These are the activations of a small neural network, seen along a few directions. Each row is one input.
In each table, some parts of the input vary, and every possible input appears once, in random order.
Descriptions start from the smaller parts, as in this example, which fits no table here: one of 5 places around a ring, together with either a single point or one of 11 places along a line or (one of 3 separate values, together with one of 6 places along a line).
Shared parts are said once, and a part with two or three values counts as separate values.

Other details of the inputs vary at random and push rows far along two fixed directions, the same in every table; ignore that.

Table:
x1: [ 49 -41  35  -1  -1  34  17  17  10  13 -25  10 -11  31]
x2: [ 62 -70   0  52   0 -40 -19  22 -11 -22 -55  31 -11  33]
x3: [-44  51  49  17 -25  11 -52 -26  42 -55   0 -27  10 -50]
x4: [ 35  -6 -49 -35  20   0  32  14  -1  66  40 -15  -3   3]
x5: [-70  33   7  14 -14   9 -59 -24  19 -42  -9 -41 -10  -1]
x6: [-53  30   6 -12 -57  25 -50 -48 -18 -39 -22 -19  17  -3]
x7: [-22  34  45 -36 -58  32 -47  -3  30 -33   1 -43  26 -39]
x8: [ -1  14 -52 -27  29 -11  41 -21 -42  32  19   0  15   5]
x9: [ 16 -38  51  37   1  -3 -12  47  -7 -17 -32  39  -2  40]
x10: [ 37 -55  20  -1 -14  31  -1  12  20  21 -32  20 -32  10]
x11: [-36   3  33   2 -52 -16 -42  -1  -4 -48  -5  -3 -21 -35]
x12: [ 26 -11  32  49  27   7   6  -3  36   2 -21  33 -25  -3]
x13: [-47  21  20   0 -68 -18 -63 -14  -8 -25  10 -22   0  -7]
x14: [-23  30 -23 -11 -44  -9 -52 -36  -6 -80 -49 -30  39 -41]
x15: [-31  19 -46 -12  63 -29  51   0   5   7  42 -28  -1  -8]
x16: [ 34  -2 -24 -33  34  13  51  44   6  26  24  -9  13  15]
x17: [ -9  15 -34 -20   8 -54  18   9 -30  35  52 -13   2  -7]
x18: [-27  25  54 -35 -57  39 -46  -9  16 -49  -4 -55  25 -20]
x19: [-15  23  -7 -23 -62  38 -56  -9  22 -11  17 -36  -3 -24]
x20: [ 49 -63   9  17 -15  45 -13   5   4  35 -26  14 -26  60]
x21: [ 16  12 -62 -15  24 -11  40 -13 -23  55  24  24  19   3]
x22: [-15  38 -25  -6  67 -23  46  12  13   7  48 -25  30  -5]
x23: [ -7  43 -28 -45  29 -17  63 -15 -31   5  29 -11  41 -20]
x24: [  1  32 -13  -2  52 -32  51  -9  20  26  39 -13  11 -21]
x25: [-19  19 -61 -40  41 -14  60   6 -31   8  20   4  21 -13]
x26: [-25  27  54   6 -49 -10 -48  10   4 -50   4  -5  12 -36]
x27: [  8  23  -9 -24  25 -55  47  26 -19  26  60  -6  33 -18]
x28: [-49  31  18   4 -76  -9 -75 -12  -4 -42  14 -22  -5 -23]
x29: [-64  38  24   6 -30   2 -47 -40  34 -57   0 -36 -18 -58]
x30: [ 12  24 -63 -19  27  -8  32  -9 -25  38  24  21   8 -23]
x31: [-33  35  33 -20 -27  18 -15 -26 -14 -44 -19 -10  39 -22]
x32: [-27  30   5 -30 -66  36 -68 -12  20 -25   6 -44  -9 -38]
x33: [-63  22   9   0 -57  -9 -63   5 -14 -46   7 -30   4  12]
x34: [ -7  40  -8  -5  48 -29  37 -10  21  20  47 -22  27 -28]
x35: [-16  -3 -18 -29  16 -52  47   5 -40   5  47 -22   1  -4]
x36: [  8  11 -69 -43  18  10  28  26  -4  41  56 -35  15  20]
x37: [ 24 -16  38  21 -10  23   0  -6   3  -2 -62  58   0   3]
x38: [ 13 -22  50  43  29   9   3 -12  20  -5 -24  11  -4  25]
x39: [-76  38   7  18 -31  16 -68 -30  26 -49  -4 -45  -2   4]
x40: [ -8  27 -54   1  42 -31  31 -22  10  49  58 -22   5  -2]
x41: [-49  38  45   4 -11   0 -20 -37  21 -49  -3 -44   6 -18]
x42: [ 39 -48  13  72  28  16 -18  -7  26  31 -38  51 -54  28]
x43: [ 35 -41  35  39  16  39   1  24  -3  -5 -73  74   5  41]
x44: [ 47 -23  24  31   7  27  13   6   3   6 -54  75 -10   0]
x45: [ 44 -44   1  50 -12  39 -22  -7  -2  23 -57  79 -25  28]
x46: [-30  21 -32 -20  50 -35  54 -28  -4   8  51 -45   1 -17]
x47: [ 18 -35   5  12   4  12  16 -11  -9  13 -49  56 -14   1]
x48: [ 25 -40  34  32  14 -13  14  48 -11  -4 -26  43 -13  44]
x49: [ 38 -44  13   0 -17  37  -7  15  22   9 -22  20 -35  -7]
x50: [ 24  11 -25 -41  34  12  44  44   6  23  41 -22  32   5]
x51: [-53  33  62 -14 -54 -16 -44  -7 -14 -65   7 -41  27 -19]
x52: [  7 -38  21  57   9  17 -22 -28  14  12 -29  13 -31  52]
x53: [ -4   0 -31 -17  19 -49  31   6 -45  29  49 -20   0  17]
x54: [-50 -10  30   2 -37 -13 -36  15 -13 -55 -19  -8 -15   3]
x55: [ 21 -39 -15 -18  14  25  22  33   6  14  -7   1 -17  21]
x56: [  1  41 -19 -27  15 -52  43  24 -17   7  66 -11  18 -38]
x57: [ 53 -85  30  14  -1  40  10  13   6  20 -47  28 -41  44]
x58: [ 28 -14 -38 -35  18   8  31   6 -14  48  33 -29  -4  20]
x59: [-56  50  24 -21 -37  24 -30 -10  -3 -67 -33  -9  30 -24]
x60: [-17  36 -24  -4  62 -23  50   9  14   4  38 -23  15  -3]
x61: [-47   7  27   4 -63 -11 -57 -19 -22 -37   4 -30  -2  15]
x62: [ 44 -59  53  38   9 -14  21  26 -19   8 -32  46 -21  49]
x63: [  1  26  -7 -25  15 -55  45  20 -18  17  50  -7  20 -20]
x64: [-14  17 -37 -12  53 -39  54 -18  11  30  46 -21  -4 -27]
x65: [  2   6 -61 -14  41  -2  36   8 -32  31   5  21  11  18]
x66: [ 62 -67  10  27 -18  44 -20  14  21  51 -35  38 -32  50]
x67: [ 14  11 -57 -20  32 -15  41 -11 -28  53  16  22  11  -6]
x68: [ 39   5   2 -22  -2  22  19  23  22  15  16  -1  -1 -22]
x69: [ 27 -49   5  11 -11  48 -30  28  11  15 -39  13 -30  48]
x70: [ 11  38 -30 -34  35 -17  56  -1 -16  29  30  13  48 -31]
x71: [-13  29 -78 -27  30  -6  38   2 -30  28  32   2  30  12]
x72: [ 25  26 -24 -54  16  -5  50  18  10  35  49 -29  23 -26]
x73: [ 32 -67  22  29  11  25  20 -11 -21   7 -70  64 -26  35]
x74: [ -3  32  31 -29 -44  36 -37   8  30 -29  11 -29  18 -45]
x75: [ 38 -38 -12  59  27 -20 -18 -15  26 -25 -51   1  -8  13]
x76: [ 19 -49  19  56  29  10  -8 -21   7  23 -36  21 -41  50]
x77: [ 20   0 -44  -3  24 -47  29  22 -29  44  53  11 -11  -4]
x78: [ 11  -5 -24  -6  12   5  28  -8 -12   8 -12  39  -6 -28]
x79: [ 27  -2  27  19  -4  28  -5   2   3  -8 -39  55  12 -16]
x80: [  8 -53  42  28 -22 -17 -14  12  -7  -4 -35  38 -34  14]
x81: [ 92 -82  -5  33  -5  20 -24  19  22  -7 -73  20 -15  35]
x82: [-76  31  15 -10 -56 -14 -70   3 -18 -56   2 -40   0  -4]
x83: [-55  46   6  19 -38  10 -66 -43  32 -35  12 -36  -9 -31]
x84: [ 16 -35  15  54  20   5 -19 -18  23  30 -33  28 -39  27]
Description of these inputs: one of 4 separate values, together with either a single point or (one of 4 places along a line, together with one of 5 places along a line).
Changing only the choice among 4 separate values turns x74 into x3. The same change can be made to x72. Which row results? -> x24
Changing only the choice among 4 separate values turns x78 into x11. The same change can be made to x43. Which row results? -> x9
Change only the choice among 4 separate values in x12. List by row number the other rows that result. -> x44, x56, x68
Change only the place on the line of 4 in x37. List by row number the other rows that result. -> x23, x44, x59
Change only the choice among 4 separate values in x4. List by row number the other rows that result. -> x17, x67, x84
Change only the place on the line of 5 in x82. List by row number the other rows that result. -> x9, x33, x48, x54
Change only the place on the line of 5 in x51. List by row number the other rows that result. -> x35, x53, x61, x62
Change only the place on the line of 4 in x30. List by row number the other rows that result. -> x8, x65, x67

Table:
x85: [ 61 -76   7  20  13  39   9  -5  10  41 -58  42 -31  51]
x86: [-42  34  23 -22 -14  14 -13   2 -11 -42 -19  -3  17 -14]
x87: [ 11  -4  -2   5 -12  -8 -27  23 -10  15   5   6  -3  23]
x88: [  2 -17  40  -2 -17  42 -11   7  -8 -29 -42  31  -2  -2]
x89: [ -2 -21  18   3 -41  44 -31 -12  12  13 -34  16 -31   6]
x90: [-39  22  33   4 -29 -19 -38 -23 -10 -17  17 -24  -9 -10]
x91: [-17 -26  50  24 -21  -2 -13   6  -2 -23 -32  16  -1  26]
x92: [-43  31 -18  -3 -41  11 -48  -7   0 -19   0 -16  -6  -4]
x93: [-37  23  19  12 -11 -11 -30  -7  33 -34   4 -14   4 -28]
x94: [ 32 -27 -40   3  76 -42  77  34 -26  39  13  44   3   7]
x95: [ 36 -17 -24  17  87 -24  80  19  15  62  35  34  -1  17]
x96: [  3 -29  28  46  -6  -5 -35  -6  15 -27 -28  -9 -37  15]
x97: [ 73 -73  16  36  -5  23 -16  34  -8  41 -25  56 -29  47]
x98: [  4 -22  -1  18 -44  39 -45  -1   3  -4 -23  19 -26   9]
x99: [-27  34 -46 -59 -26  -6 -12 -26   1 -11  24 -62  20 -33]
x100: [ 21 -33  18  19 -24  37 -41  12  19 -21 -26 -11 -18  14]
x101: [-22  36 -14 -64 -44 -20   5   7 -11 -22  36 -51  31 -38]
x102: [ 42 -21 -62  -3  73  -7  65   8 -16  64  17  16   5  51]
x103: [ -9  24   7   8  32 -21  29 -15  16   2  33  -4  -5 -16]
x104: [-13 -34   4  34 -10   0 -42 -20   9 -19 -44   6 -15  25]
x105: [11  8  2 13 10  6 -6 17 26 -3 -2 13  0  5]
x106: [-17  45   7   2 -19   2 -29 -10   5 -37 -21  -3  32 -26]
x107: [-19  33 -33 -28   9 -66  42   2 -31  -9  63 -35  22 -20]
x108: [-18  12 -38  11   5 -31   6 -16 -14  14  31  -4 -22  -7]
x109: [-26  30 -50 -21  37 -44  25   7   3   6  60 -60  15 -21]
x110: [ 28 -61  35  43  41   6  28  20  -8  13 -57  74 -22  35]
x111: [  3 -15  13  18  14 -23  11   3 -19 -22 -22  30 -16  -7]
x112: [-36  27  28 -18 -38   5 -19   6  -9 -38  -3 -21  23   8]
x113: [  6  12  22  30  20 -13  16 -27  -2  -6 -17  24   6 -13]
x114: [ 71 -76  22  30  -9  20  10  40 -12  13 -37  57 -14  49]
x115: [-27   8 -43   6   8 -24   2  -4  -6  20  27  -3  -9  -4]
x116: [-29  40 -12 -55 -13   9   2  -9  16  -8  36 -76  13 -37]
x117: [ -5  34 -40 -69  10 -22  44  14 -19   1  35 -22  26 -51]
x118: [-19  38 -39 -24  13 -65  16  -4 -27  18  77 -38   9 -24]
x119: [-21  51 -36 -45  15 -25  21  10 -22  31  70 -38  29  -5]
x120: [ 22 -19  20 -16 -21  15 -10   8  -1  32  -1   4 -11   7]
x121: [ -1  19  -8  11  26 -33  19  -7  15  -4  33  -5  -7 -22]
x122: [  0 -19 -18  23   9 -22  -9 -28  -7  -7 -11  -3 -18  17]
x123: [  5   4   5  29  16 -19   2  -7   5  -6 -22  25  17 -15]
x124: [-21  36 -27 -53 -21  -4  -9  -1  15 -14  37 -77  11 -42]
x125: [-47  -7  58  31 -32  23 -64 -16  30 -48 -41 -29 -18   6]
x126: [-21  14  17 -14 -26  38 -31  -7  16 -30   6 -48   3 -10]
x127: [-16  63 -24 -35 -15  -2  -1 -16  -4 -27  29 -30  50 -60]
x128: [-27   2  48   9 -70  13 -64  11  -1 -62 -43  -4   7  15]
x129: [ 56 -34 -60 -12  62   9  67   3 -17  64  25  15   5  37]
x130: [  0   1  43  25  -4  34 -23   5  34 -14 -30  21  -8  17]
x131: [ 58 -34  28  52  34  26  18  11   6  25 -62  74  -1  39]
x132: [-53  10   2   1 -11   0 -32 -38   6 -26 -12 -30   6   3]
x133: [  0  57 -33 -40  23  -1  45 -13 -10  10  46 -19  52 -46]
x134: [  4 -20  20  33  23  -4   4  -9   9  -2  -6 -11 -29  19]
x135: [-27  35 -44 -29  15 -58  13   8 -20  24  73 -38  22 -21]
x136: [-35  39 -29 -32  23 -45  23  -1 -18  30  73 -37  24 -16]
x137: [ 10 -17 -25  12   5   7 -17  -3  -1   1 -25   4  -3  36]
x138: [ -6  49 -29 -44  25   5  42   0  13  12  70 -30  30 -36]
x139: [ -2  10  46   5 -61  30 -58 -21  23 -45 -62   7   9 -38]
x140: [ -9  34 -28 -57   1 -11  48  12 -26   4  64 -36  42 -16]
x141: [ 53 -25 -27 -33  60  -4  90  29 -20  56   9  37   2   1]
x142: [-28  16 -12 -24 -59  20 -43 -14   8  -9  -4 -21 -14 -27]
x143: [-12 -25  23  35  -5   6 -27 -40   1 -19 -38   5 -25  27]
x144: [ 69  -9 -30 -13  60  -4  84   9  -3  68   9  36  19  -7]
x145: [  5 -13 -10   5 -14  39  -6  -4  -3  22   0  18 -17  13]
x146: [-15 -13  49  24   0   1  -5 -11 -12 -34 -43  32 -20  -1]
x147: [ 29 -20 -50  22  65 -29  71  -2 -22  73  39  33 -29  27]
x148: [-21 -14  -4  27   5   4  -5 -10   1  22  -7  20 -23  18]
x149: [  2   0   0  -4   8   0   4  24 -15 -18 -24  25   6   3]
x150: [-17   6  67  -3 -54  49 -54 -16  48 -38 -40  -5 -12 -24]
x151: [-34   5  51  18 -40  43 -68  -5  26 -48 -44 -30 -12  17]
x152: [ 43 -76  27  52  10 -15  12  33  -7  13 -43  59 -19  54]
x153: [ 61 -47  24  72  33 -13  15  -4   0  13 -54  73 -20  20]
x154: [ 37 -52   3  49  15  35   1  16   0  46 -42  65 -40  64]
x155: [-26   0  37  22 -46  30 -79   4  26 -55 -44 -30 -14  12]
x156: [-49  66  -4 -17  10 -24  11 -29   1 -21  23 -27  46 -50]
x157: [ -9   1  52   1 -61  37 -64  -8  48 -43 -41  -5 -14 -29]
x158: [ 16 -12   0 -13  -2  15   7  20 -16 -17 -15  24   5 -12]
x159: [ 23 -29 -25   2  -7  23 -16  -8  -2   1 -16   2  -3  20]
x160: [-21  12  34 -39 -55  14 -14  -1  -1 -28  -6 -27  15 -16]
x161: [-33  49 -10 -52 -29   3 -15  -6 -15  -1  61 -50  27 -30]
x162: [-12  25  14 -11 -31  25 -34  -2  29 -36  10 -17   9 -33]
x163: [ 42 -29 -18  10  60 -46  88  19 -32  47  34  28  -2  34]
x164: [ 71 -33 -45 -23  33 -24  51  36 -16  83  39  18  -7  15]
Changing only one part turns x158 into x88. The same change can be made to x101. Which row results? -> x160
Changing only one part turns x112 into x128. The same change can be made to x116. Which row results? -> x124
Describe the family of inputs behind these rows. -> one of 2 separate values, together with one of 5 places along a line, together with one of 8 places around a ring
Start at x105 and move only the place on the ring of 8, one step at a time. The first step leads to x106. Which rows follow, in order? -> x149, x128, x87, x92, x137, x155
Change only the place on the line of 5 in x146. List by row number the other rows that result. -> x86, x88, x110, x141
Change only the choice among 2 separate values in x131. List by row number the other rows that result. -> x106
